Each row below holds a small network's activations on one input, seen along a few directions.
Each table varies a few parts of the input and shows all the possible inputs, shuffled.
A made-up example of a description, with smaller parts first: line(6) and (point or line(9) or (values(3) and ring(8))).
Shared parts are said once, and a part with two or three values counts as separate values.
(in the rows, 128 means zero)

Other details of the inputs shift rows strongly along two fixed directions, in all tables alike. That doesn't count.

Rows:
R1: [ 30 103 131 109 164  68  46 127 145  44 212 104  82  88  65 168]
R2: [206 139 131 125  67 149 160 151 104 132  95 139 176 135 197  61]
R3: [102 134 160 113 153 162 123  90  90 209  77 123 194 141  85 165]
R4: [193 157 112 166 134 178 210 127 133 167  90 172 135 173 189  93]
R5: [179 145 132 141 109 170 176 150 119 130 127 176 184 156 205  49]
R6: [ 46 111 132 119 165  70  69 105 164  72 181  85  37  88  41 213]
R7: [ 57 139 137 122 170 151 115 117 122 216  91 127 206 151  93 142]
R8: [ 72 144 164 114 155 151 111 108 113 192  85 125 210 139  94 140]
R9: [ 82 137 172  89 122 142  94 123  99 175  89 108 223 120 104 118]
R10: [225 132 122 148  95 149 189 126 127 160  82 139 147 159 167 110]
R11: [ 55 104 136  97 154  88  55 111 112  67 189  94  46  77  61 193]
R12: [181 146  73 175 143 176 202 140 153 204  82 149 126 173 185  97]
R13: [ 63 134 128 124 162 154 112 123 127 231  79 110 206 140 102 139]
R14: [ 38  99 141  97 131  56  43 133 155  36 197  85  76  75  61 171]
R15: [214 117  80 185  88  74 176 172 215  28 176 146  28 142 177  95]
R16: [ 86 137 174 103 124 131 108 113 127 188  76 102 209 125  86 148]
R17: [120 135 172 101 122 144 120  96  94 213  57 104 203 127  81 166]
R18: [ 75 144 168 114 146 152 113 112 119 202  77 122 217 141  91 140]
R19: [186 147 125 143 103 161 176 155 125 134 109 165 180 156 200  52]
R20: [215 114  87 154  87 100 161 155 153  28 180 141   6 119 186 102]
R21: [ 55  98 143  86 126  58  35 129 129  40 195  80  80  65  62 174]
R22: [ 58  98 143  88 121  51  36 132 134  38 196  80  73  61  58 172]
R23: [ 68 146 166 114 157 156 115 110 111 191  89 129 209 136  98 140]
R24: [ 83 134 131 120 176 165 125  95  93 230  85 129 191 155  90 166]
R25: [219 134 118 153  97 156 192 121 121 164  83 146 146 162 174 108]
R26: [ 73 128 131  95 142 152  87 130  86 207  93 105 210 113 116 125]
R27: [219 135 115 153 110 164 196 124 119 165  85 152 146 169 172 106]
R28: [ 41 102 138 119 146  50  57 121 179  58 189  88  62  89  45 195]
R29: [222 104  75 176 104  91 179 145 179  36 179 145   6 140 169 127]
R30: [177 154  84 173 151 174 205 135 145 189  90 169 130 186 180  95]
R31: [102 140 174  86 113 160 101 102  65 192  72 106 189 109 107 144]
R32: [206 153 118 160 101 163 201 129 140 168  75 150 137 165 181  95]
R33: [ 90 137 167 108 169 178 126  85  75 203 100 140 202 139  98 163]
R34: [ 86 137 169  84 132 154  89 115  68 173  94 118 221 112 112 120]
R35: [180 141  97 140 116 164 165 158 108 159 107 162 175 158 199  57]
R36: [181 109  43 182 118 103 161 185 190  63 189 148  51 143 199  70]
R37: [ 82 151 162 115 160 167 126  94 109 214  69 124 188 140  88 157]
R38: [198 144 126 153  85 141 186 149 158 145  83 143 158 162 183  82]
R39: [ 50  98 144  84 124  64  38 128 126  41 192  83  79  65  68 172]
R40: [212 149 123 156  96 150 201 130 150 165  74 146 134 162 175  99]
R41: [210 136 110 159 129 167 194 119 115 163  95 165 145 171 174 106]
R42: [ 93 140 169  93 137 167 102 102  69 194  82 119 186 118 100 144]
R43: [ 96 140 183  86 100 130  94 127 107 183  72  99 236 112 101 117]
R44: [ 19 104 108 118 178  77  54 137 150  77 206 111  90 104  69 161]
R45: [ 88 149 163 107 151 162 126  95 105 210  67 113 185 135  89 159]
R46: [224 127  77 186  99  94 195 154 201  52 159 148   9 146 178 108]
R47: [114 129 170 101 127 139 116  93  97 203  70 104 193 126  77 172]
R48: [ 88 143 169  92 147 173 107 101  60 190  89 125 184 116 109 144]
R49: [191 146 129 136 118 188 179 130  87 142 120 174 140 148 202  80]
R50: [ 26 118 131 125 204 107  82  99 142  76 208 126  48 101  60 202]
R51: [203 137 126 124  80 152 162 151 105 128 103 142 168 140 194  60]
R52: [ 45 100 142  98 131  53  43 133 156  39 196  83  81  76  57 172]
R53: [ 87 147 169 104 137 150 121  98 112 203  64 105 180 127  88 163]
R54: [197 112  74 187  99  81 172 165 209  18 192 148  16 140 177 101]
R55: [188 135  82 150 119 177 175 145 110 186  95 145 130 149 197  85]
R56: [191 144 132 129 102 176 170 147  93 129 123 172 181 146 211  53]
R57: [ 30 107 105 114 189  97  57 117 117  91 199 113  45  95  64 190]
R58: [207 137 135 136  62 132 170 156 143 129  95 140 175 144 190  56]
R59: [ 50 101 123 124 190  89  78  98 131  73 199 116  49 101  51 216]
R60: [208 117  76 166 119 114 164 150 144  31 193 163   7 131 188  98]
R61: [ 65 146 174 110 162 168 116 107 104 192 102 138 219 137 104 137]
R62: [226 113  87 158  81  94 163 154 159  30 180 141   6 120 183 100]
R63: [ 87 125 119 121 170 164 122  99 100 244  79 110 186 141  94 169]
R64: [ 43 101 134  99 149  72  41 129 126  44 204 103  78  79  66 168]
R65: [201 116  78 161 106 103 158 170 152   8 206 167  39 127 202  73]
R66: [202 114  81 167  80  83 157 176 186  11 193 146  45 130 192  73]
R67: [ 32 100 128 122 166  61  60 121 171  54 203  95  55  94  46 196]
R68: [ 80 151 158 114 167 165 126  90 101 210  75 127 187 141  91 159]
R69: [220 108  87 152  67  76 150 172 169   7 190 140  38 118 191  78]
R70: [219 140 132 127  76 155 172 136 104 145  86 135 139 138 186  86]
R71: [231 117  88 157  79  95 165 160 157  35 171 142  13 119 182  96]
R72: [ 30 104 135 109 156  69  46 131 152  50 205 104  86  89  60 167]
Each input here is: ring(6) and (values(2) or line(10)).
Question: The inputs of R6 and R70 match in every part but the ring(6) part. If R40 is changed in the same way as R6 into R70, which row does it become?
Answer: R62
Question: The inputs of R68 and R41 match in every part but the ring(6) part. If R50 is changed in the same way as R68 into R41, which row does it become?
Answer: R33
Question: Change only the values(2) part in R12. List by row number the other rows that result.
Answer: R30
Question: Change only the values(2) part in R44. List by row number the other rows that result.
Answer: R36
Question: Change only the line(10) part in R23. List by row number the other rows that result.
Answer: R8, R15, R16, R18, R28, R38, R54, R61, R67

Rows:
R73: [196 126  98 151  97 115 160 161 150  80 148 147  93 136 186  80]
R74: [159 144 144 120 109 167 152 123  99 192  67 129 195 143 153 103]
R75: [ 68 100 121 123 147  63  66 127 161  33 205 101  40  91  71 175]
R76: [192 126 102 154  97 117 162 159 154  78 149 148  96 136 183  81]
R77: [189 127 102 151  98 123 159 160 148  76 153 151 105 138 189  74]
R78: [ 67  99 110 130 163  66  75 124 157  36 214 112  33  95  70 186]
R79: [ 66  99 113 125 155  65  70 124 159  33 211 101  27  86  72 186]
R80: [187 122  97 148  95 119 156 162 146  74 157 149  97 135 190  77]
R81: [ 38 126 182  80 148 128  65  94  95 186 100  87 198  99  49 183]
R82: [148 151 116 155 158 190 189 108 122 232  67 154 179 180 147 125]
R83: [188 130  63 190 152 143 198 136 168 126 143 167  57 172 173 116]
R84: [202 125 103 157  96 122 168 151 151  87 145 148  81 139 176  95]
R85: [188 133  69 190 154 146 199 135 167 122 146 171  51 173 173 118]
R86: [ 60 101 125 112 143  73  62 134 145  32 215 108  54  85  87 160]
R87: [ 31 133 186  72 145 128  58 104  87 174 103  92 198  93  60 166]
R88: [162 141 148 115 103 161 152 127 102 194  68 128 203 144 151 103]
R89: [ 37 131 179  78 143 124  62 101  94 180  93  87 194 100  53 175]
R90: [ 36 135 187  75 143 128  66  96  92 178  94  91 192 100  54 176]
R91: [157 148 152 117 108 171 154 120  97 190  67 132 193 141 152 104]
R92: [157 147 148 122 118 172 160 119  97 191  72 143 198 153 150 104]
R93: [157 143 142 123 117 168 156 122  97 195  69 142 203 150 150 104]
Question: What is each input in this table made of?
Answer: values(3) and (point or line(6))
Question: The inputs of R81 and R84 match in every part but the values(3) part. If R76 is changed in the same way as R81 into R84, which row does it become?
Answer: R87
Question: Start at R80 and move only the line(6) part, one step at a time. The first step leads to R73. Which rows follow, in order?
Answer: R89, R88, R74, R93
Question: Change only the values(3) part in R92. List by row number the other rows that result.
Answer: R78, R93
Question: Change only the values(3) part in R77. List by row number the other rows that result.
Answer: R80, R86

Rows:
R94: [118 118 109 142 148 110 124 126 147  98 162 129  78 125 114 151]
R95: [180 140 118 149 119 154 177 130 132 161  97 148 145 157 163 104]
R96: [163 140 108 153 132 159 172 140 135 152 115 158 148 160 175  89]
R97: [123 117 106 140 139 105 121 133 148  88 165 129  72 122 121 140]
R98: [147 122 109 140 123 114 135 140 140  83 159 138  87 128 146 117]
R99: [163 132 114 148 126 137 162 127 141 135 118 140 115 147 147 121]
R100: [109 117 107 139 138  99 112 146 156  64 185 134  81 119 131 122]
R101: [143 123 109 147 135 119 143 129 150 109 145 135  90 135 132 137]
R102: [171 132 124 139 105 129 154 136 138 119 117 136 125 140 154 107]
R103: [133 116 123 127 115  99 114 138 142  80 159 120  94 113 125 129]
R104: [125 115 107 141 135  98 121 133 155  85 164 124  69 121 116 145]
R105: [ 95 136 167 101 126 137 106 109 105 172  91 108 176 117  95 149]
R106: [ 52 120 142 105 160 116  76 109 115 136 144 106 127 106  70 174]
R107: [117 143 169  96 115 168 121 119  79 203  68 123 231 129 130 111]
R108: [175 139 115 149 126 161 174 131 124 159 106 154 144 157 169 100]
R109: [ 52 120 153  98 153 113  71 111 111 126 145 106 135 102  71 168]
R110: [117 145 171  95 113 166 121 117  82 204  64 120 230 128 126 113]
R111: [ 91 131 150 110 138 132 106 110 115 169 100 107 161 122  90 157]
R112: [117 117 107 137 142 109 119 131 142  92 165 128  77 122 120 142]
R113: [184 139 115 146 111 150 172 137 131 153  98 146 145 153 170  95]
R114: [167 131 116 144 114 129 156 133 142 126 120 134 106 138 149 119]
R115: [168 130 121 133 106 133 147 143 125 110 129 140 128 132 166  93]
R116: [128 117 113 136 129 101 119 136 146  73 169 129  74 118 125 132]
R117: [135 114 112 139 122  93 121 138 156  66 168 125  69 118 125 136]
R118: [144 124 114 137 124 117 132 138 137  90 151 136  95 127 142 118]
R119: [ 62 118 154  94 139 105  70 115 113 118 142  98 138  95  76 163]
R120: [185 138 121 142 103 142 165 140 131 131 108 146 142 147 171  90]
R121: [145 121 109 143 126 112 137 135 150 103 145 129  89 130 132 132]
R122: [138 124 106 147 143 126 142 129 141 107 151 140  88 135 137 132]
R123: [189 135 128 136  90 140 161 143 128 133 103 138 151 140 173  88]
R124: [115 148 153 114 141 177 140 108  90 219  67 133 211 146 126 127]
R125: [188 140 130 139  99 148 169 139 126 150  93 144 160 150 169  89]
R126: [ 90 132 142 117 153 142 114 109 112 167 112 122 152 127  99 154]
R127: [ 51 121 144 103 162 116  77 108 114 138 139 104 130 104  69 175]
R128: [167 138 106 151 121 151 167 147 137 144 116 154 148 155 179  81]
R129: [ 62 118 150  96 142 111  72 117 109 116 148 104 135  96  83 159]
R130: [138 116 122 130 111  97 117 137 146  72 161 119  76 109 127 134]
R131: [ 82 130 149 103 133 134  95 130 110 146 124 119 181 115 115 122]
R132: [ 93 134 151 114 145 140 115 104 114 175 100 113 154 124  92 162]
R133: [100 128 159 100 119 127 100 118 109 148 107 105 168 111 101 142]
Question: What is each input in this table made of?
Answer: line(4) and (point or line(9))
Question: Which other rows agree with R115 in the line(4) part? List them by row number.
Answer: R103, R107, R110, R119, R123, R129, R130, R131, R133
Question: Which other rows agree with R111 in the line(4) part? List them by row number.
Answer: R97, R104, R106, R112, R113, R114, R121, R127, R128
